A small network was trained on made-up records. Each row is its average activation on records with the value named, seen along a few directions.
Related values have similar rows: they may be neighbours, one step apart, or belong to one group.
In the rows, zero is written as 500.
Strong random noise was added to every row along 2 fixed directions; ignore it. To show where, here is one row again and again, with new noise each time:
[367 560 502 638 655 582 561 502 639 522 548 703 391 432 579]
[199 383 544 673 494 515 479 275 748 388 382 741 280 195 420]
[247 357 469 510 610 466 636 297 590 413 473 406 428 266 474]
[285 467 518 643 581 543 531 387 683 455 470 697 346 316 502]


NUPUP, 22 values:
nir: [375 641 468 318 491 490 564 336 599 541 531 630 431 295 655]
mam: [481 608 369 352 617 542 470 643 500 359 425 392 547 541 494]
tonop: [353 493 513 452 529 438 163 475 650 346 218 658 409 235 273]
gid: [608 249 635 633 232 371 185 448 508 438 489 705 381 625 293]
noges: [233 656 474 460 335 419 648 378 652 455 295 541 256 303 468]
bagat: [600 442 271 495 344 361 469 269 579 444 485 149 639 515 460]
gifi: [406 404 467 304 725 466 613 417 440 612 565 137 464 268 379]
rigeb: [473 514 390 407 524 540 344 635 646 437 338 620 495 477 548]
zotor: [666 670 631 656 567 499 652 596 460 789 865 703 653 664 474]
degup: [599 397 749 814 456 600 286 707 614 397 245 717 233 658 463]
muti: [704 753 364 577 414 585 361 543 484 638 448 679 521 779 504]
gako: [735 663 384 382 499 470 601 478 350 347 506 359 579 664 440]
zaki: [728 667 537 442 330 593 676 606 345 730 670 694 578 504 669]
pibo: [448 556 674 906 575 640 397 815 611 446 516 954 407 770 708]
mumor: [648 313 635 393 518 577 591 635 202 541 650 357 720 859 609]
kek: [389 601 603 429 646 564 399 445 557 618 679 616 335 305 492]
sope: [600 153 738 571 299 553 262 371 457 480 384 291 579 510 333]
kura: [288 520 497 588 417 614 314 493 824 315 230 669 403 316 378]
mifa: [722 564 448 784 625 582 440 902 349 399 593 655 430 825 768]
futud: [715 720 270 390 447 405 529 626 331 571 582 331 685 813 626]
tezim: [523 452 556 374 349 362 617 279 347 514 497 437 743 304 398]
muled: [568 469 555 430 404 484 656 565 373 832 705 477 572 496 522]
NUPUP is arranged as 6 separate groups.
Q: Which other values are in the same group as kura? Give them in the order they are listed.
A: mam, tonop, rigeb
Q: Which other values are in the same group as noges? Give them in the order they are listed.
A: nir, gifi, kek
Q: Which other values are in the same group as muti? Give them in the order they are listed.
A: bagat, gako, futud
Q: Which other values are in the same group as mifa? Give them in the order they are listed.
A: degup, pibo
Q: Which other values are in the same group as gid? Give them in the order they are listed.
A: mumor, sope

SUK, 15 values:
razot: [431 690 582 273 621 355 815 468 352 681 762 485 572 552 579]
beb: [776 601 267 463 619 442 489 423 282 711 673 287 553 610 514]
kepi: [444 723 481 600 870 564 510 717 711 436 561 704 373 474 745]
mepa: [257 558 449 283 354 517 368 194 800 442 303 492 481 255 308]
baf: [306 357 460 354 573 477 599 305 498 326 354 209 368 226 460]
bak: [270  92 592 643 456 466 421 463 578 465 445 456 386 415 352]
nuker: [479 330 413 271 470 369 497 442 323 319 338  13 685 567 567]
todun: [439 522 586 652 379 597 354 356 815 463 216 901 392 309 348]
tar: [660 422 398 453 590 486 411 665 376 239 442 258 592 699 413]
ruzad: [626 524 451 553 749 501 606 905 363 683 747 490 661 781 625]
vatol: [567 669 598 476 575 580 645 523 378 665 647 548 482 456 563]
deno: [572 339 619 420 197 457 588 478 270 491 552 335 672 671 461]
tek: [453 464 432 766 260 448 238 301 664 447 393 886 344 326 464]
rupe: [702 563 511 555 423 628 612 686 356 601 669 545 682 678 598]
rupig: [438 416 565 468 419 452 559 383 544 443 400 300 422 373 444]
SUK is arranged as a star with 7 arms.
Q: Name the neighbours of razot, in listed order.
A: vatol
Q: Name the neighbours of tar, in listed order.
A: nuker
Q: Name the neighbours of mepa, in listed order.
A: todun
Q: Name the neighbours of beb, in listed order.
A: tek
Q: Name the neighbours of ruzad, in listed order.
A: bak, rupig
